These are the activations of a small neural network, seen along a few directions. Each row is one input.
Each table varies a few parts of the input and shows all the possible inputs, shuffled.
Descriptions start from the smaller parts, as in this example, which fits no table here: values(2) and (point or ring(11) or (line(6) and ring(8))).
Shared parts are said once, and a part with two or three values counts as separate values.
In the rows, 128 means zero.

Other details of the inputs shift rows strongly along two fixed directions, in all tables alike. That doesn't count.

A family of inputs:
x1: [110 133 110 159 106 116 116 126  98 144 127 155]
x2: [126 111 113 150 116 126  92 118 124 134 121 119]
x3: [133 127 140  91 145 126 140 130 143 125 122 109]
x4: [140 118 144 115 153 115 153 115 140 136 121 105]
x5: [138 134 142 115 136 145 131 135 148 112 134 119]
x6: [126 119 110 128 119 130 109 134 114 126 128 132]
x7: [124 108 106 118 120 141  91 136 124 129 133 128]
x8: [137 163 139 155 119 137 159 138 115 105 137 156]
x9: [143 104 120 119 135 132 105 122 137 121 122 100]
x10: [137 109 115 141 132 119 106 115 119 132 116 109]
x11: [141 123 146 112 151 121 147 118 145 127 119 101]
x12: [127 108 131 102 146 111 137 119 132 145 123 109]
x13: [130 124 142  92 145 122 143 127 143 130 124 110]
x14: [147 115 129 115 143 128 126 122 137 118 121 101]
x15: [107 156 114 169  94 133 124 139  98 130 138 177]
x16: [133 205 169 124 134 133 222 149 122 104 141 173]
x17: [128 119 107 157 107 139  91 131 116 123 133 138]
x18: [119 157 120 188  97 129 128 128 101 125 133 168]
x19: [118 118 101 142 106 138  92 138 109 129 134 145]
x20: [127 106 108 116 122 135  95 134 124 128 128 120]
x21: [126 123 109 156 108 143  95 133 117 122 136 142]
x22: [138 125 147 108 145 129 140 122 153 124 124 103]
x23: [108 107 108 134 115 127  96 126 121 150 134 137]
x24: [128 107 117 102 131 132 100 130 135 130 123 109]
x25: [118 101 123 106 133 121 112 122 137 146 128 113]
x26: [135 108 117 138 127 124 100 117 126 128 118 108]
x27: [152 136 144 112 150 130 158 128 139 110 126 111]
x28: [117 101 117 122 129 109 112 117 120 152 123 119]
x29: [122 156 118 185  95 136 124 133 102 119 136 169]
x30: [133 109 117 133 124 134  95 123 134 126 123 110]
x31: [137 143 152 110 140 144 147 135 154 112 134 120]
x32: [137 143 149  91 145 133 159 139 142 113 128 119]
x33: [108 170 114 175  90 144 129 148  94 122 147 195]
x34: [139 106 124 121 135 128 105 119 139 125 118  98]
x35: [140 170 166 115 140 146 180 140 152 103 139 137]
x36: [121 110 115 150 116 126  93 118 127 139 124 121]
x37: [139 147 141 102 139 134 161 141 132 111 132 131]
x38: [119 110 113 118 122 131  95 129 130 137 125 120]
x39: [136 103 112 105 137 123 110 126 124 131 120 106]
x40: [149 138 150 111 150 129 157 127 144 112 123 109]
x41: [113 122 117 130 117 129 108 130 123 139 131 136]
x42: [133 164 161 111 151 127 198 134 162 103 134 150]
x43: [125 114 132  97 139 123 124 126 142 135 123 108]
x44: [125 145 118 179 111 120 130 122  99 132 125 153]
x45: [119 110 104 132 114 127  91 129 115 136 124 127]
x46: [107 118 113 146 111 117 111 124 110 148 131 146]
x47: [139 131 156 112 151 121 165 121 148 126 128 112]
x48: [107 112 105 127 125 111 120 129 133 138 125 145]
x49: [124 103 115 155 124 111 108 109 116 149 120 120]
x50: [121 100 123 106 136 114 117 118 133 149 124 109]
x51: [119 134 104 160 110 118 116 129  91 137 126 153]
x52: [134 156 157 116 139 144 164 136 152 114 138 133]
x53: [143 132 146 118 147 125 149 123 141 120 120 107]
x54: [138 163 171 118 146 131 198 131 149 115 137 135]
x55: [132 103 114 101 132 132 102 131 132 127 125 109]
x56: [117 146 111 160 104 126 124 135  96 129 131 162]
x57: [133 105 128 123 137 121 111 114 142 136 118  98]
x58: [132 134 150 100 153 115 174 128 132 135 127 123]
x59: [135 126 145 109 141 135 134 125 154 123 129 108]
x60: [129 109 120 134 124 130  97 120 136 131 122 110]
x61: [141 104 121 119 133 134 102 124 138 120 124 102]
x62: [131 150 136 159 125 120 155 123 115 129 127 145]
x63: [137 104 111 107 139 120 112 125 121 133 119 107]
x64: [128 114 134 118 136 133 122 122 148 135 132 114]
x65: [142 153 166 112 151 128 181 129 149 114 128 119]
x66: [137 106 126 123 138 122 110 115 138 131 115  97]
x67: [132 160 157  97 141 136 174 141 143 113 132 134]
x68: [123 177 167 109 137 139 198 146 140 115 148 160]
x69: [135 120 148 110 146 125 144 120 152 129 128 107]
x70: [116 123 109 150 118 110 116 121  99 149 122 141]
x71: [121 105 121 137 124 126 103 118 135 142 129 119]
x72: [100 211 139 194  84 138 181 153  85 116 154 226]
x73: [118 135 104 158 107 121 113 129  94 136 126 153]
x74: [124 108 113 119 128 118 104 122 122 141 117 113]
x75: [121 116 129 100 135 133 117 131 143 134 131 117]
x76: [134 115 127 102 146 116 130 123 129 136 117 106]
x77: [129 118 107 158 107 137  93 129 115 123 131 136]
x78: [128 144 146  94 140 142 148 141 147 118 135 127]
x79: [111 161 131 188  98 130 144 132 105 129 144 180]
x80: [112 144 115 163 108 116 132 128  95 141 129 162]
x81: [127 112 110 148 114 136  87 125 125 129 127 124]
x82: [129 116 126  96 135 137 114 135 141 124 128 113]
Description of these inputs: values(2) and (point or (line(5) and line(8))).
Question: The inputs of x63 and x27 match in every part but the values(2) part. If x13 is changed in the same way as x63 into x27, which row does it become?
Answer: x57
Question: The inputs of x32 and x34 match in every part but the values(2) part. If x55 is changed in the same way as x32 into x34, which row does it become?
Answer: x61
Question: Which other rows does x73 become when the values(2) part takes its other values? List them by row number.
Answer: x40
Question: Which other rows does x8 become when the values(2) part takes its other values? List them by row number.
Answer: x37
Question: Which other rows does x80 become when the line(5) part takes its other values? List them by row number.
Answer: x12, x16, x39, x73
Question: A walk changes only the line(8) part. It starts at x78 and steps to x38. List the rest of the walk in order.
Answer: x15, x67, x3, x74, x16, x76

A family of inputs:
x83: [165  99 171  54 180 156 130 123 213 105 125  44]
x84: [142  80 110  69 155 124  83 120 154 129 103  65]
x85: [126 167 160 170 150  82 226 106 130 135 120 163]
x86: [115 121  95 183  89 134  77 130 108 124 131 156]
x87: [ 92 117  92 160  92 117  90 131  94 154 134 167]
x88: [148 189 153 134 139 135 214 149 117  90 141 172]
x89: [151  92 147  80 159 147  96 118 181 120 119  56]
x90: [109 172 147 118 121 129 180 149 119 126 143 173]
x91: [141 138 188  22 185 137 188 135 182 129 126  74]
x92: [110 175 153 121 119 133 177 145 120 129 144 168]
x93: [131 129 113 132 123 133 110 134 128 113 124 134]
x94: [121 117  92 181  98 116  93 124  82 136 126 151]
x95: [ 91 103  87 165  87 118  65 121  92 164 131 153]
x96: [129 130 128 139 116 140 106 128 133 118 128 125]
x97: [120 102  85 186  93 117  68 114  81 146 122 137]
x98: [135 161 132 137 124 142 151 145 133  97 136 158]
x99: [157 106 151  66 168 125 141 119 153 122 114  65]
x100: [ 95 112  91 165  92 121  89 131 103 149 139 169]
x101: [159 109 158  71 171 130 139 119 154 126 115  60]
x102: [110 124 130 130 119 134 113 129 128 148 137 136]
x103: [123  94 120  52 158 114 120 128 146 146 114  88]
x104: [145 177 161 152 130 143 183 137 119 108 142 150]
x105: [121  96  78 186  96 115  70 118  84 142 123 143]
x106: [ 94  97  71 160  95 113  67 127  92 156 130 163]
x107: [140  78 119  73 150 126  81 119 158 132 105  61]
x108: [130 186 155 138 117 145 170 143 125 105 135 155]
x109: [128 112  80 183 105 119  97 124  87 130 127 157]
x110: [124 167 170 173 144  84 225 104 135 138 123 159]
x111: [150  71 133  86 156 145  72 112 182 126 116  48]
x112: [131 149 124 129 125 135 134 140 125 110 126 143]
x113: [122 199 177 112 135 145 234 159 150  97 160 189]
x114: [115 103  88 191  85 136  51 118 111 133 130 142]
x115: [141 176 140 134 134 127 188 144 104 105 132 163]
x116: [134 148 132 135 123 122 144 128 100 130 122 130]
x117: [ 91 124  97 160  90 117  90 126  87 163 129 159]
x118: [143 174 155 146 127 137 187 137 119 104 141 155]
x119: [114 149 141 133 118 139 157 138 136 126 149 163]
x120: [131 125 129 137 121 142  95 124 133 129 123 110]
x121: [125  95 143  63 156 128 112 122 157 152 121  75]
x122: [131 133 133 145 118 146 103 128 134 122 129 120]
x123: [117 101  80 179  96 111  70 119  76 146 119 141]
x124: [142 134 128 141 130 128 150 131 122 113 133 138]
x125: [149  75 124  76 157 115  95 109 139 141 104  53]
x126: [103  91 103 219 108  71 100  73 104 182 107 133]
x127: [142 121 128 153 127 135 120 120 122 128 131 118]
x128: [109 151 137 124 120 130 158 144 126 127 144 166]
x129: [124  70 110  53 159 114  95 123 154 147 115  80]
x130: [140 159 153 141 124 155 156 138 156  94 144 142]
x131: [ 92 103  72 156  95 110  70 127  84 162 125 160]
x132: [121  93 128  56 153 116 118 127 150 149 117  85]
x133: [ 92 100  87 168  87 120  64 121  97 161 133 154]
x134: [146 229 199 112 138 158 240 158 151  76 148 165]
x135: [150  83 134  72 159 138 102 123 184 111 119  66]
x136: [115 152 148 138 121 145 153 138 137 130 150 158]
x137: [150  94 120  66 166 112 123 120 132 132 102  70]
x138: [100 130  96 156 102 123 114 138 104 137 141 181]
x139: [152 113 198  91 198  91 200  84 193 151 106  56]
x140: [150  66 111  72 161 132  79 119 176 117 111  62]
x141: [148  72 118  71 160 111  97 114 139 138 103  57]
x142: [131 183 152 136 120 143 174 149 129  98 137 161]
x143: [133 182 154 137 121 146 175 149 135  94 140 163]
x144: [139 221 189 129 131 158 216 153 138  93 144 161]
x145: [ 92 106  93 171  90 124  61 121  93 168 132 149]
x146: [145 157 134 126 139 126 174 139 113 106 130 148]
x147: [116 131 118 120 128 129 144 139 134 126 141 159]
x148: [135 156 140 148 120 149 152 142 147  95 143 154]
x149: [135 150 137 140 126 128 141 127 100 134 123 126]
x150: [148  93 128  69 161 113 121 119 136 135 105  66]
x151: [136 121 111 140 125 140 112 133 143 106 131 135]
x152: [114 105  88 188  85 134  50 119 107 135 127 141]
x153: [116 173 162 132 124 146 177 144 135 123 153 167]
x154: [150  74 109  68 165 110  99 115 134 136 100  61]
x155: [143 180 162 149 130 141 183 138 115 110 140 150]
x156: [ 95 115  98 169  90 126  87 126 104 151 140 165]
x157: [141 118 122 147 125 129 123 121 121 124 130 123]
x158: [135 131 129 143 125 126 119 122 103 137 121 117]
Question: What do these inputs look like to the network?
Answer: line(4) and (point or (values(3) and line(6)))
Question: The inputs of x92 and x131 match in every part but the line(4) part. If x118 is changed in the same way as x92 into x131, which row does it become?
Answer: x88
Question: Which other rows does x105 become when the values(3) part takes its other values? List them by row number.
Answer: x100, x135
Question: Which other rows does x102 become when the line(6) part takes its other values? List them by row number.
Answer: x91, x121, x136, x145, x153

A family of inputs:
x159: [ 93  87  78 183  93 101  68 109  92 171 121 152]
x160: [129  89  87 155 118  97  77 108  81 156 103 107]
x161: [120 194 173 130 137 127 223 141 136 120 146 177]
x162: [125 198 167 118 124 156 198 162 145  93 154 180]
x163: [112  99 115 145 117 115  85 108 112 166 122 108]
x164: [164  78 128 121 149 142  75 109 171 112 118  58]
x165: [117 149 139 133 134 115 174 128 124 131 133 156]
x166: [135 127 143  99 154 110 166 122 137 131 124 119]
x167: [140 117 156  68 148 151 121 132 164 120 126  82]
x168: [157 167 176 164 145 125 196 112 153 104 125 126]
x169: [133  94 132  72 144 142  91 130 167 129 124  81]
x170: [100 142  95 183  79 141  96 143  97 127 145 191]
x171: [143 127 124  93 143 140 127 138 134 108 127 109]
x172: [112 153  99 175  86 140 114 147  91 117 143 185]
x173: [ 93 144 107 198  87 114 112 122  86 159 136 179]
x174: [155  88 109  83 150 135  86 126 132 122 107  68]
x175: [130 137 133 102 131 144 141 147 145 109 138 136]
x176: [143 114 142  83 165 109 156 118 139 129 112  88]
Question: The inputs of x175 and x165 match in every part but one. If x170 is changed in the same way as x175 into x165, which row does it become?
Answer: x159
Question: What do these inputs look like to the network?
Answer: values(2) and (point or line(8))
